A small network was trained on made-up records. Each row is its average activation on records with the value named, seen along a few directions.
Values that are neighbours, or in one group, have similar rows; names and order tell nothing.
(in the rows, 500 means zero)
Strong random noise was added to every row along 12 fixed directions; ignore it. To show where, here is one row again and again, with new noise each time:
[621 423 471 593 516 577 440 447 289 396 628 369 584 599 511 363 427 475
 328 593 591 572 422 335 346 697]
[465 647 572 462 388 389 760 390 609 496 496 379 362 330 509 519 389 469
 624 633 552 235 473 433 447 553]
[509 351 561 374 441 409 435 443 421 557 489 480 485 471 296 610 434 551
 533 511 580 444 474 785 573 526]
[422 459 643 555 580 364 423 458 482 445 431 632 436 549 632 770 433 671
 608 353 641 549 724 479 662 553]
[435 536 625 601 474 384 411 541 235 468 527 448 393 742 715 496 424 578
 430 430 527 526 609 426 354 657]
[562 465 687 560 710 554 484 567 589 625 441 466 561 515 576 689 503 606
 490 302 331 569 595 370 551 464]
[451 530 439 351 636 349 480 310 443 336 330 507 391 400 561 274 231 583
 546 311 524 454 560 455 585 669]
[414 558 157 690 456 609 298 481 369 305 553 704 551 757 599 387 695 384
 414 711 640 667 481 398 482 464]
[456 532 452 586 384 472 318 650 320 683 485 372 151 494 627 285 588 547
 752 527 518 616 475 636 433 640]
[435 654 590 483 448 474 438 570 506 512 405 454 544 760 492 607 490 416
 308 355 160 385 466 584 400 308]
[474 619 614 463 495 380 519 471 485 517 318 431 441 547 573 367 333 409
 437 238 298 381 533 548 432 482]
[483 387 546 605 500 581 644 532 582 469 450 674 633 554 580 763 651 354
 483 386 621 427 615 425 629 390]
[589 499 566 491 425 451 551 442 155 477 744 459 534 511 458 486 556 524
 445 805 669 557 479 433 338 678]
[562 497 415 622 548 764 351 680 561 517 542 389 476 576 538 621 700 526
 529 496 338 630 389 352 530 453]


Values of Dor:
l18: [583 557 695 349 534 477 590 664 232 705 734 405 445 398 533 511 670 693
 570 662 368 628 502 432 347 594]
l5: [545 545 778 648 311 353 634 405 550 480 504 617 618 440 508 746 451 334
 510 476 709 416 660 536 511 430]
l11: [523 226 484 656 476 714 439 638 633 636 714 303 662 748 352 762 563 567
 303 727 564 479 336 552 377 461]
l8: [533 323 662 471 586 498 401 595 648 721 388 212 224 308 500 561 331 733
 771 256 458 499 479 618 614 672]
l12: [531 359 553 683 584 562 639 484 664 738 554 351 643 618 497 422 401 441
 326 629 531 399 446 431 276 517]
l3: [464 658 295 463 431 597 381 560 520 321 478 516 513 592 501 306 550 390
 367 436 304 555 397 498 494 387]
l1: [652 465 775 675 322 588 651 641 610 552 573 321 615 525 513 642 470 331
 354 377 443 393 473 447 357 433]
l14: [492 617 551 420 500 537 583 552 584 453 413 509 518 439 544 537 528 454
 512 331 291 434 482 422 527 397]
l17: [578 603 327 655 561 617 396 442 810 457 477 528 653 477 413 329 433 435
 373 590 400 606 424 428 499 333]
l20: [519 680 643 509 415 430 561 464 750 562 493 354 423 376 438 607 376 525
 594 526 387 407 448 543 480 436]
l19: [559 521 675 494 646 501 577 606 504 793 461 466 575 502 531 419 548 480
 444 379 250 543 534 500 366 413]
l10: [526 500 531 509 547 517 511 511 572 579 453 422 480 452 524 437 417 539
 518 428 407 460 470 448 455 524]
l4: [426 497 377 507 413 380 361 397 285 298 384 724 503 602 549 344 449 405
 465 392 648 545 592 571 542 531]
l7: [414 693 507 341 408 332 583 480 218 362 621 550 483 623 563 329 495 477
 340 594 458 466 539 517 363 529]
l9: [574 287 568 725 477 467 529 474 429 696 460 425 453 472 603 243 403 376
 532 444 754 514 560 539 390 688]
l6: [684 746 479 452 411 408 494 276 459 479 701 481 686 322 202 249 437 385
 374 918 485 646 380 585 339 445]
l2: [378 648 560 478 437 378 500 662 429 571 358 419 173 493 778 262 454 515
 668 238 376 481 584 530 427 576]
l15: [602 330 629 571 504 498 188 551 492 411 548 434 449 478 448 716 362 738
 574 349 643 733 568 601 659 636]
l16: [547 594 490 847 447 563 328 543 459 538 675 660 596 631 566 668 744 485
 515 823 648 762 583 363 436 412]
l13: [560 447 517 562 405 523 692 488 560 614 518 660 611 342 474 492 648 289
 565 571 691 510 547 570 527 416]
l21: [724 356 418 525 346 715 560 536 349 289 619 363 633 425 451 286 527 250
 361 462 617 511 306 362 399 650]
The values of Dor form a 3 by 7 grid.
Q: How many steps from neighbour to neighbour lead from l15 to l16, at the fewest?
A: 5
A value of Dor combines one of 3 hidden first parts with one of 7 second parts; all combinations occur once.
Q: Changing only the second part turns l12 into l20. l19 has the same second part as l12; what does that change turn l19 into?
A: l13
Q: Changing only the second part turns l4 into l18. l9 has the same second part as l4; what does that change turn l9 into?
A: l11
Q: Changing only the second part turns l10 into l17. l5 has the same second part as l10; what does that change turn l5 into?
A: l3
